Each row below holds a small network's activations on one input, seen along a few directions.
Each table varies a few parts of the input and shows all the possible inputs, shuffled.
Descriptions start from the smaller parts, as in this example, which fits no table here: line(6) and (point or (values(2) and ring(5)) or line(11)).
Shared parts are said once, and a part with two or three values counts as separate values.

Other details of the inputs shift rows strongly along two fixed directions, in all tables alike. That doesn't count.
These rows show it; all are for the same input, with only those details redrawn:
[-38   8  15  13 -44 -11  -6 -29  15 -20  25  36 -27  29]
[-14  27  28 -28  -1 -15  17 -20  13 -10  -3  29   9 -10]
[  7  19 -22  -3 -12   5  -7  33  19  10 -20 -19  21 -14]
[ 15  31   5 -36  20  -3   8  24  19   7 -31 -14  41 -40]
[ -2   3 -43  33 -47  16 -33  38  23   7  -8 -18 -10  16]
[-12  -2 -39  45 -55  16 -34  29  23   7  -3 -13 -18  25]
[  3  17 -18  -2 -19   1 -12  19  19   5 -11  -3   9  -6]
[-39   5  10  23 -56  -4  -9 -22  14 -17  22  31 -34  34]

Table:
R1: [ 22  11   5   6  -7  -3 -34  31   5  15   6 -32  45   5]
R2: [-26   3  46 -48  62 -14  34 -65 -33 -10  19  39  -8 -28]
R3: [  2 -31  25 -11  24  -6  34 -38  -6 -18  29  50 -28  14]
R4: [ 28 -12   1 -23  19 -15  49  22  18  -4 -59  -8   5 -19]
R5: [ 23  18 -14  -9  -3   5 -20  37  16  13 -17 -28  37 -11]
R6: [ 38   2  11 -25  77   9 -12  11 -39  24   9 -47  49 -39]
R7: [-36  25  25 -21  16  -7   7 -39 -23  -8   6  18  -2 -22]
R8: [-16 -25 -68  43 -17  36 -16   3 -16  12   0 -16 -60  -1]
R9: [-16  28  30 -27  -4 -15  21 -23  11 -14   2  29   8  -8]
R10: [-13  -3 -19  57 -30  17 -69  14 -26  16  27 -33 -11  28]
R11: [-17 -38  34  30 -37 -26  15 -29   3 -23  16  28 -32  73]
R12: [ 31 -22 -25 -26  46  13  45   6   2  -4 -17   1  -2 -41]
R13: [ 42 -25  22  23   1 -16  -6  27   3  11 -10 -27  25  41]
R14: [ 17  31 -22 -45  19   4  19  34  27   6 -50 -19  34 -67]
R15: [-39  35  29 -48  23  -9  35 -50 -20 -19 -11  32 -10 -49]
R16: [ 16 -33  53  -8  27 -11  14 -38 -23 -11  54  34   4  30]
R17: [ 45 -36 -27   6  30  16   6  25  -6   9   7 -19  11   2]
R18: [-37 -28   4  33  -8   9 -18 -49 -33  -5  51  20 -51  36]
R19: [ 31 -25 -32  39 -22  -1   0  46  19  10 -33 -30 -10  34]
R20: [-14  16 -13  10  -1   9 -27   5 -22   7   3 -22   5 -10]
Q: The inputs of R15 and R4 match in every part but one. If R10 is changed in the same way as R15 into R4, which row does it become?
A: R13
Q: Describe the family of inputs behind these rows.
A: line(4) and ring(5)
Q: Change only the line(4) part in R1. List by row number the other rows that result.
A: R5, R9, R14
Q: Change only the ring(5) part in R17. List by row number the other rows that result.
A: R5, R11, R18, R20
Q: Change only the line(4) part in R17. List by row number the other rows that result.
A: R3, R12, R16

Table:
R21: [ 32 -21 -26  56 -43  14 -37  38   3  19  27 -27   0  49]
R22: [ 21  54  42 -70  30 -23   6  26  18   9 -32 -13  74 -35]
R23: [ 51 -11 -63  42  -3  23 -50  61  -2  28  -2 -61  25   2]
R24: [-28  43  14 -57  10 -10  44 -41  14 -18 -23  32  -2 -53]
R25: [ 37 -12 -50  49   1  18 -46  57  -5  32 -30 -70  19   3]
R26: [  2  32  46 -55  -8 -30  48  -3  31 -26 -32  37  17 -17]
R27: [-22  -6  24  20  -9  -4  -5 -40 -16  -4  53  25 -21  20]
R28: [-43 -26  32  29 -19 -14   7 -53 -18 -28  20  38 -59  37]
R29: [ 21   4 -77  27 -45  21 -18  64  38  16 -60 -32  12 -14]
R30: [-50  31  23   4 -37  -5 -26 -21   4  -8  20  27 -16  14]
R31: [ 15  18  14 -57  73   0  39   1 -36  -7 -35 -23  26 -67]
R32: [ 25  -7  48 -43  45 -25  42   1   0  -1 -34 -13  39 -10]
R33: [ 15 -17 -52  58 -12  20 -47  49 -19  32 -14 -54  -8   0]
R34: [ 15 -42 -52  50 -36  25 -37  32  12  14  21  -9 -16  33]
R35: [-13 -18   0   5   6  -9  20 -26  -1  -4  12  31 -33  13]
R36: [-17 -23  11  16  -9  -9  21 -29   6 -20  23  38 -39  43]
R37: [-45 -28  41  27 -29 -22  13 -54 -12 -25  28  37 -53  59]
R38: [ 20  32  13 -58  75  -1  18  -8 -40  10 -22 -28  38 -60]
R39: [-50 -20  12  12 -18   0  19 -68 -11 -21  42  61 -76  35]
R40: [-51  -7  27  22 -17   7 -10 -79 -25 -20  68  46 -48  34]
R41: [-44 -25  12  10 -24   7   2 -70  -7 -23  68  56 -59  28]
R42: [ -9  49  32 -60  24 -22   7   5   8   1 -13  -7  63 -38]
R43: [ 36   7  14 -63  72   3  28  12  -4   4  -6   3  45 -61]
R44: [-21   6 -52  49 -61  23 -15  36  31   2 -27  -2 -37   2]
R45: [-37  53  26 -56  17 -10   5 -32 -18 -10   3  19  31 -48]
R46: [ 38 -23 -30  56 -19  15 -44  60  11  34 -21 -67  11  30]
R47: [ 49 -36 -55  43 -19  29 -35  65  26  17  -4 -32  15  31]
R48: [ 53  -7  26 -59  55 -20  47  19  14  -2 -34 -12  52 -28]
Q: Describe the family of inputs behind these rows.
A: line(4) and (values(2) or ring(5))
Q: The inputs of R23 and R27 match in every part but the line(4) part. If R25 is changed in the same way as R23 into R27, which row does it become?
A: R33
Q: Change only the ring(5) part in R31. List by row number the other rows that result.
A: R38, R39, R40, R41
Q: A walk changes only the line(4) part. It starts at R22 and steps to R42. List the rest of the walk in order.
A: R30, R45
